A small network was trained on invented records. Each row is its activation on one of them, seen along a few directions.
After each row come some of the record's fields: U, K, F, M, P, B.
Not every record has every field; a missing one is written missing.
The largest differences between rows may come from other fields.
(in the rows, 500 means zero)
Strong random noise was added to every row along 19 fixed directions; ignore it. To show where, here is one row again and again, with new noise each time:
456; 425; 345; 580; 523; 547; 505; 543; 471; 456; 389; 398; 514; 365; 566; 536; 479; 419; 578; 373; 489; 563; 505; 599; 433; 401; 593; 523; 529; 405; 517; 363
546; 336; 510; 634; 604; 412; 442; 265; 736; 758; 603; 519; 461; 540; 620; 599; 636; 319; 621; 458; 508; 684; 574; 416; 500; 443; 411; 334; 560; 215; 432; 557
246; 577; 571; 537; 330; 568; 520; 520; 536; 663; 638; 539; 354; 517; 442; 476; 534; 362; 514; 494; 693; 421; 584; 332; 768; 513; 557; 450; 411; 413; 566; 525
483; 417; 357; 312; 475; 198; 389; 541; 663; 402; 575; 231; 379; 470; 517; 687; 300; 479; 287; 708; 611; 498; 324; 318; 449; 412; 490; 351; 456; 604; 295; 447
355; 573; 557; 530; 462; 476; 295; 608; 668; 602; 584; 716; 590; 485; 424; 414; 459; 428; 592; 452; 467; 526; 700; 517; 461; 525; 412; 660; 620; 523; 124; 517
725; 502; 554; 523; 814; 453; 646; 375; 440; 697; 486; 676; 442; 637; 568; 551; 735; 536; 517; 461; 221; 362; 660; 691; 688; 521; 488; 486; 551; 436; 569; 642
530; 715; 624; 555; 550; 744; 325; 345; 569; 449; 145; 737; 436; 413; 406; 299; 383; 477; 480; 769; 325; 502; 498; 444; 764; 480; 419; 453; 584; 552; 717; 643
610; 311; 589; 757; 357; 451; 383; 432; 476; 611; 554; 558; 605; 624; 515; 622; 631; 146; 515; 259; 548; 368; 365; 261; 591; 540; 503; 670; 537; 442; 471; 343
299; 323; 352; 458; 499; 502; 509; 277; 509; 559; 581; 545; 460; 554; 666; 753; 603; 810; 538; 389; 391; 432; 498; 492; 411; 342; 475; 300; 430; 411; 670; 634
532; 632; 618; 368; 486; 480; 655; 416; 466; 440; 506; 509; 535; 593; 448; 531; 404; 443; 494; 555; 539; 529; 593; 639; 433; 638; 571; 487; 398; 443; 375; 588
556; 641; 440; 525; 371; 671; 480; 625; 462; 443; 281; 604; 401; 510; 461; 431; 473; 496; 583; 606; 448; 462; 470; 435; 735; 675; 624; 417; 458; 541; 428; 453
436; 489; 502; 468; 468; 548; 673; 447; 584; 421; 520; 689; 427; 546; 372; 426; 787; 538; 750; 387; 505; 413; 492; 405; 495; 443; 550; 475; 571; 427; 420; 464
484; 483; 306; 467; 461; 464; 462; 522; 747; 430; 463; 585; 414; 463; 627; 448; 467; 386; 622; 526; 678; 495; 413; 394; 533; 514; 417; 369; 440; 535; 606; 365
486; 487; 465; 442; 592; 592; 405; 410; 541; 562; 392; 464; 432; 435; 407; 580; 572; 355; 756; 412; 497; 351; 246; 540; 667; 257; 660; 369; 376; 425; 407; 302
401; 322; 393; 612; 499; 506; 628; 653; 474; 211; 539; 512; 298; 625; 668; 459; 527; 626; 553; 530; 605; 407; 438; 422; 445; 673; 553; 446; 484; 638; 582; 372
304; 741; 596; 695; 586; 731; 616; 468; 589; 517; 277; 542; 536; 403; 456; 336; 469; 449; 427; 399; 357; 520; 694; 612; 548; 470; 465; 633; 661; 344; 728; 516
655; 467; 298; 442; 688; 385; 531; 476; 589; 642; 424; 549; 320; 403; 684; 498; 519; 551; 338; 611; 435; 506; 639; 504; 756; 447; 409; 401; 530; 524; 813; 656
140; 536; 612; 658; 582; 606; 262; 684; 380; 465; 503; 490; 444; 371; 440; 349; 328; 521; 422; 532; 627; 538; 439; 533; 561; 486; 557; 501; 458; 730; 458; 404
773; 590; 323; 304; 239; 341; 653; 805; 604; 414; 396; 426; 520; 560; 392; 552; 511; 539; 368; 423; 383; 461; 568; 381; 500; 672; 565; 653; 614; 510; 83; 464
267; 318; 412; 726; 481; 432; 437; 517; 629; 531; 669; 487; 446; 475; 679; 577; 463; 265; 594; 400; 688; 460; 656; 422; 474; 497; 502; 642; 554; 390; 505; 370
634; 312; 557; 684; 670; 633; 469; 436; 686; 578; 388; 590; 269; 574; 634; 309; 572; 538; 408; 521; 430; 625; 370; 325; 692; 525; 441; 350; 569; 492; 632; 594

481; 386; 529; 471; 436; 582; 419; 925; 654; 475; 574; 447; 450; 585; 568; 285; 480; 784; 476; 189; 507; 466; 493; 574; 420; 511; 300; 605; 519; 641; 462; 416
<U:u4 K:k1 F:f1 M:m1 P:p2 B:b11>
412; 378; 525; 787; 618; 568; 288; 362; 357; 536; 318; 311; 651; 424; 600; 667; 274; 432; 198; 473; 229; 608; 438; 587; 378; 382; 554; 616; 641; 457; 500; 513
<U:u1 K:k2 F:f2 M:m2 P:p1 B:b2>
376; 498; 649; 615; 689; 443; 261; 295; 779; 334; 244; 252; 693; 419; 480; 681; 262; 621; 402; 350; 526; 568; 300; 487; 220; 408; 359; 528; 537; 504; 564; 363
<U:u4 K:k2 F:f2 M:m2 P:p1 B:b11>
447; 506; 660; 435; 751; 355; 458; 610; 395; 415; 645; 479; 634; 485; 369; 439; 624; 435; 677; 343; 591; 346; 408; 753; 341; 367; 422; 644; 505; 658; 443; 278
<U:u4 K:k1 F:f1 M:missing P:p2 B:b1>
459; 494; 442; 657; 602; 154; 370; 774; 269; 634; 611; 217; 413; 384; 424; 693; 689; 577; 399; 635; 465; 512; 670; 433; 635; 489; 414; 382; 678; 529; 542; 401
<U:u1 K:missing F:f1 M:m1 P:p2 B:b4>
594; 462; 451; 386; 448; 505; 391; 432; 558; 251; 470; 562; 587; 608; 702; 536; 284; 512; 662; 649; 495; 502; 462; 668; 245; 596; 371; 440; 414; 551; 530; 485
<U:u4 K:k2 F:f1 M:m1 P:p2 B:b2>
366; 458; 591; 525; 482; 512; 374; 613; 258; 692; 703; 655; 570; 450; 346; 449; 714; 529; 736; 391; 451; 566; 679; 653; 475; 403; 502; 482; 511; 483; 285; 526
<U:u4 K:k1 F:f2 M:m2 P:missing B:b14>
323; 462; 546; 595; 502; 608; 609; 416; 486; 298; 446; 346; 501; 473; 542; 559; 383; 396; 583; 375; 626; 365; 454; 576; 411; 425; 614; 664; 460; 408; 716; 337
<U:u4 K:k2 F:f1 M:m1 P:p2 B:b2>
594; 434; 539; 418; 567; 422; 349; 296; 636; 589; 536; 477; 577; 542; 589; 629; 478; 459; 761; 503; 502; 610; 585; 702; 361; 401; 274; 305; 420; 315; 566; 530
<U:u4 K:k2 F:f2 M:m2 P:p1 B:b11>
391; 428; 458; 431; 523; 360; 567; 460; 465; 778; 779; 480; 489; 501; 526; 570; 619; 581; 388; 529; 450; 666; 767; 545; 456; 431; 438; 408; 565; 385; 443; 732
<U:u1 K:k1 F:f1 M:m2 P:p1 B:b11>
584; 463; 483; 345; 313; 494; 486; 455; 55; 612; 557; 417; 746; 413; 506; 748; 351; 356; 538; 235; 741; 509; 479; 754; 468; 535; 731; 572; 77; 509; 562; 477
<U:u4 K:k1 F:f1 M:m2 P:missing B:b14>
350; 223; 407; 728; 363; 468; 175; 541; 510; 661; 607; 581; 554; 413; 718; 515; 527; 514; 625; 286; 844; 733; 460; 347; 494; 589; 335; 366; 382; 572; 761; 416
<U:u4 K:k2 F:f2 M:m2 P:p1 B:b2>
514; 631; 686; 570; 491; 444; 646; 268; 195; 479; 474; 520; 434; 379; 230; 519; 688; 301; 478; 864; 533; 570; 660; 300; 695; 537; 704; 542; 684; 397; 501; 696
<U:u1 K:k1 F:f1 M:missing P:p2 B:b2>
562; 352; 603; 662; 629; 531; 551; 597; 280; 289; 372; 214; 276; 582; 650; 602; 437; 579; 563; 642; 467; 340; 648; 651; 666; 619; 573; 608; 544; 438; 812; 456
<U:u4 K:k2 F:f2 M:m2 P:p2 B:b2>
454; 524; 522; 402; 353; 385; 554; 555; 345; 377; 449; 317; 607; 347; 494; 622; 334; 908; 455; 585; 661; 907; 893; 596; 234; 780; 510; 544; 507; 443; 450; 764
<U:u4 K:k1 F:f1 M:m2 P:p2 B:b14>
646; 582; 498; 632; 656; 445; 615; 786; 201; 502; 475; 164; 387; 534; 524; 468; 600; 385; 362; 649; 279; 447; 510; 704; 623; 522; 521; 402; 599; 484; 629; 336
<U:u4 K:k2 F:f2 M:missing P:p1 B:b2>
735; 407; 584; 150; 342; 553; 520; 497; 619; 412; 454; 462; 413; 447; 365; 322; 518; 485; 750; 503; 454; 510; 719; 647; 528; 183; 297; 659; 613; 253; 711; 673
<U:u4 K:k2 F:f1 M:m1 P:p2 B:b1>
574; 574; 573; 580; 330; 496; 185; 222; 389; 414; 309; 737; 743; 395; 462; 585; 437; 387; 518; 630; 498; 471; 490; 303; 512; 517; 367; 620; 575; 581; 728; 593
<U:u4 K:missing F:f1 M:m1 P:p2 B:b8>
683; 591; 400; 624; 677; 416; 503; 495; 553; 337; 232; 688; 554; 281; 464; 415; 424; 464; 409; 585; 464; 523; 647; 420; 534; 620; 557; 786; 695; 661; 474; 512
<U:u4 K:k2 F:f1 M:m1 P:missing B:b14>
501; 692; 679; 454; 310; 421; 483; 422; 478; 513; 479; 392; 630; 604; 351; 710; 523; 396; 560; 446; 643; 370; 386; 396; 551; 610; 489; 423; 343; 430; 512; 397
<U:u4 K:k2 F:f2 M:m2 P:p2 B:b14>
329; 493; 558; 383; 467; 405; 576; 534; 464; 456; 815; 395; 596; 556; 483; 383; 423; 237; 373; 566; 501; 476; 512; 647; 243; 263; 346; 561; 560; 512; 547; 472
<U:u4 K:k2 F:f2 M:m1 P:p2 B:b11>
410; 423; 546; 525; 377; 477; 501; 359; 503; 386; 602; 514; 717; 501; 580; 477; 296; 422; 253; 530; 340; 561; 695; 550; 141; 358; 311; 809; 704; 440; 604; 702
<U:u4 K:k2 F:f2 M:m1 P:p2 B:b14>
598; 733; 536; 531; 681; 539; 561; 462; 531; 712; 500; 499; 595; 456; 496; 452; 459; 65; 432; 409; 447; 351; 448; 684; 631; 389; 551; 556; 405; 416; 536; 360
<U:u4 K:missing F:f1 M:m1 P:missing B:b14>
347; 528; 443; 590; 390; 560; 618; 437; 405; 486; 523; 694; 584; 623; 552; 544; 589; 720; 434; 547; 229; 576; 698; 532; 322; 600; 434; 432; 638; 454; 490; 682
<U:u1 K:k2 F:f2 M:m2 P:missing B:b14>
301; 589; 694; 737; 570; 597; 358; 465; 452; 498; 359; 550; 608; 329; 327; 386; 470; 553; 427; 478; 446; 672; 617; 463; 446; 498; 467; 655; 691; 523; 486; 551
<U:u4 K:k1 F:f1 M:m2 P:p1 B:b2>
586; 579; 682; 471; 700; 543; 481; 583; 575; 567; 428; 441; 561; 470; 535; 298; 551; 811; 403; 350; 462; 721; 536; 695; 394; 505; 230; 383; 528; 503; 757; 628
<U:u4 K:missing F:f1 M:m1 P:p2 B:b4>
520; 230; 659; 314; 553; 624; 552; 538; 588; 565; 595; 485; 291; 398; 428; 219; 544; 690; 592; 319; 777; 687; 551; 530; 595; 354; 554; 647; 449; 485; 556; 701
<U:u1 K:k1 F:f1 M:missing P:p1 B:b2>
729; 269; 196; 542; 487; 631; 360; 393; 369; 602; 392; 712; 566; 376; 840; 452; 291; 388; 202; 431; 517; 605; 259; 445; 590; 500; 615; 534; 335; 735; 731; 613
<U:u1 K:k1 F:f1 M:m1 P:p1 B:b2>
554; 403; 461; 562; 532; 494; 283; 677; 472; 630; 444; 585; 498; 453; 512; 474; 720; 767; 598; 301; 354; 466; 559; 482; 600; 413; 343; 509; 623; 557; 579; 492
<U:u4 K:missing F:f1 M:m1 P:p2 B:b8>
520; 229; 549; 562; 562; 663; 675; 429; 177; 289; 616; 645; 344; 602; 515; 333; 583; 440; 566; 591; 523; 576; 319; 512; 413; 535; 826; 444; 425; 610; 284; 557
<U:u4 K:k2 F:f2 M:m2 P:p1 B:b2>
582; 556; 490; 354; 354; 530; 473; 382; 581; 553; 539; 781; 622; 534; 464; 319; 372; 322; 245; 631; 343; 640; 513; 444; 400; 457; 428; 569; 599; 560; 270; 763
<U:u1 K:k2 F:f2 M:m2 P:p1 B:b2>
539; 321; 564; 496; 440; 530; 490; 492; 272; 375; 487; 369; 549; 405; 506; 469; 381; 436; 547; 467; 588; 723; 634; 694; 339; 459; 542; 606; 497; 400; 581; 562
<U:u4 K:k2 F:f2 M:m2 P:p1 B:b1>
680; 412; 466; 483; 744; 429; 792; 528; 590; 541; 413; 340; 434; 490; 627; 473; 589; 697; 397; 292; 544; 738; 572; 635; 435; 610; 550; 460; 513; 406; 558; 576
<U:u4 K:k2 F:f2 M:m2 P:p2 B:b2>
477; 504; 321; 705; 352; 458; 618; 683; 546; 538; 555; 714; 532; 388; 498; 337; 697; 386; 518; 397; 636; 668; 667; 253; 483; 689; 495; 602; 653; 525; 432; 431
<U:u4 K:k1 F:f1 M:m2 P:missing B:b14>

Which values does each new row have?
801; 578; 188; 494; 599; 301; 736; 631; 481; 715; 453; 384; 585; 512; 715; 552; 530; 417; 154; 450; 443; 748; 448; 577; 493; 738; 538; 315; 464; 541; 459; 475
<U:u1 K:k2 F:f2 M:m2 P:p1 B:b2>
301; 657; 621; 669; 425; 753; 606; 588; 550; 688; 409; 537; 313; 562; 383; 414; 722; 642; 529; 378; 436; 324; 568; 345; 892; 536; 538; 454; 536; 363; 715; 509
<U:u1 K:missing F:f2 M:m2 P:p1 B:b14>
606; 426; 686; 626; 367; 706; 344; 351; 562; 276; 269; 539; 636; 472; 418; 341; 339; 275; 704; 499; 530; 788; 449; 505; 260; 525; 493; 601; 581; 346; 342; 455
<U:u4 K:k2 F:f2 M:m2 P:p1 B:b8>
414; 463; 327; 640; 376; 594; 386; 524; 489; 461; 356; 468; 589; 451; 669; 653; 351; 541; 537; 492; 378; 497; 727; 564; 466; 579; 532; 663; 606; 396; 538; 504
<U:u1 K:k2 F:f2 M:m2 P:p1 B:b11>
566; 569; 403; 348; 450; 363; 581; 542; 355; 479; 608; 406; 588; 528; 374; 596; 635; 453; 631; 591; 347; 494; 474; 635; 327; 380; 500; 349; 504; 444; 302; 410
<U:u4 K:k2 F:f2 M:m1 P:p1 B:b14>
604; 238; 371; 311; 758; 448; 558; 568; 444; 558; 613; 555; 209; 425; 611; 451; 477; 563; 509; 547; 536; 432; 607; 639; 718; 375; 753; 607; 437; 596; 305; 660
<U:u4 K:k2 F:f2 M:m2 P:p2 B:b2>
318; 616; 479; 555; 307; 397; 400; 400; 645; 383; 466; 340; 431; 602; 496; 812; 355; 384; 342; 764; 493; 103; 348; 109; 686; 532; 502; 555; 541; 521; 546; 386
<U:u4 K:k1 F:f1 M:m2 P:p2 B:b2>
506; 484; 614; 773; 662; 703; 447; 442; 465; 775; 404; 499; 413; 375; 515; 409; 548; 445; 721; 496; 561; 795; 708; 573; 724; 645; 661; 461; 505; 271; 451; 560
<U:u4 K:k1 F:f1 M:m1 P:p1 B:b2>
388; 509; 516; 607; 732; 588; 568; 494; 802; 474; 488; 802; 420; 383; 468; 324; 591; 541; 812; 377; 502; 450; 885; 561; 488; 487; 549; 835; 698; 386; 270; 545
<U:u4 K:k1 F:f1 M:m1 P:missing B:b14>
553; 169; 388; 348; 518; 431; 356; 197; 279; 538; 605; 473; 489; 310; 543; 651; 456; 648; 345; 689; 399; 710; 425; 410; 385; 166; 660; 435; 520; 514; 385; 852
<U:u4 K:k2 F:f2 M:m1 P:p2 B:b14>
600; 458; 412; 330; 427; 531; 816; 472; 523; 421; 722; 691; 431; 642; 514; 266; 699; 321; 660; 555; 515; 553; 452; 552; 335; 450; 493; 324; 450; 429; 424; 524
<U:u4 K:k2 F:f2 M:m2 P:p1 B:b14>
465; 478; 369; 197; 575; 425; 273; 433; 747; 608; 613; 690; 458; 518; 510; 507; 493; 669; 492; 593; 390; 393; 269; 422; 502; 250; 431; 327; 472; 679; 199; 584
<U:u1 K:missing F:f1 M:m1 P:p2 B:b8>
702; 609; 311; 321; 442; 495; 662; 550; 444; 653; 430; 514; 585; 421; 424; 461; 572; 344; 287; 332; 542; 580; 244; 440; 599; 485; 718; 383; 361; 580; 335; 464
<U:u1 K:k2 F:f2 M:m2 P:p1 B:b11>
613; 726; 427; 662; 622; 460; 509; 370; 365; 858; 333; 474; 612; 262; 527; 616; 592; 336; 363; 450; 468; 648; 703; 553; 762; 518; 495; 399; 489; 311; 849; 579
<U:u4 K:missing F:f2 M:m2 P:p1 B:b4>
706; 570; 623; 352; 858; 361; 475; 580; 430; 442; 476; 529; 499; 598; 535; 415; 411; 532; 312; 564; 457; 350; 306; 730; 550; 558; 449; 484; 384; 843; 494; 479
<U:u4 K:k2 F:f2 M:m2 P:p2 B:b2>
455; 782; 493; 410; 637; 180; 595; 577; 287; 526; 625; 511; 484; 683; 483; 782; 556; 606; 376; 744; 443; 124; 610; 577; 696; 768; 525; 429; 406; 737; 459; 454
<U:u4 K:k2 F:f2 M:m2 P:p1 B:b8>
370; 567; 496; 475; 509; 601; 463; 280; 423; 341; 392; 411; 584; 504; 590; 725; 252; 571; 533; 560; 514; 376; 409; 626; 386; 513; 620; 462; 286; 483; 597; 488
<U:u4 K:k2 F:f2 M:missing P:p1 B:b14>
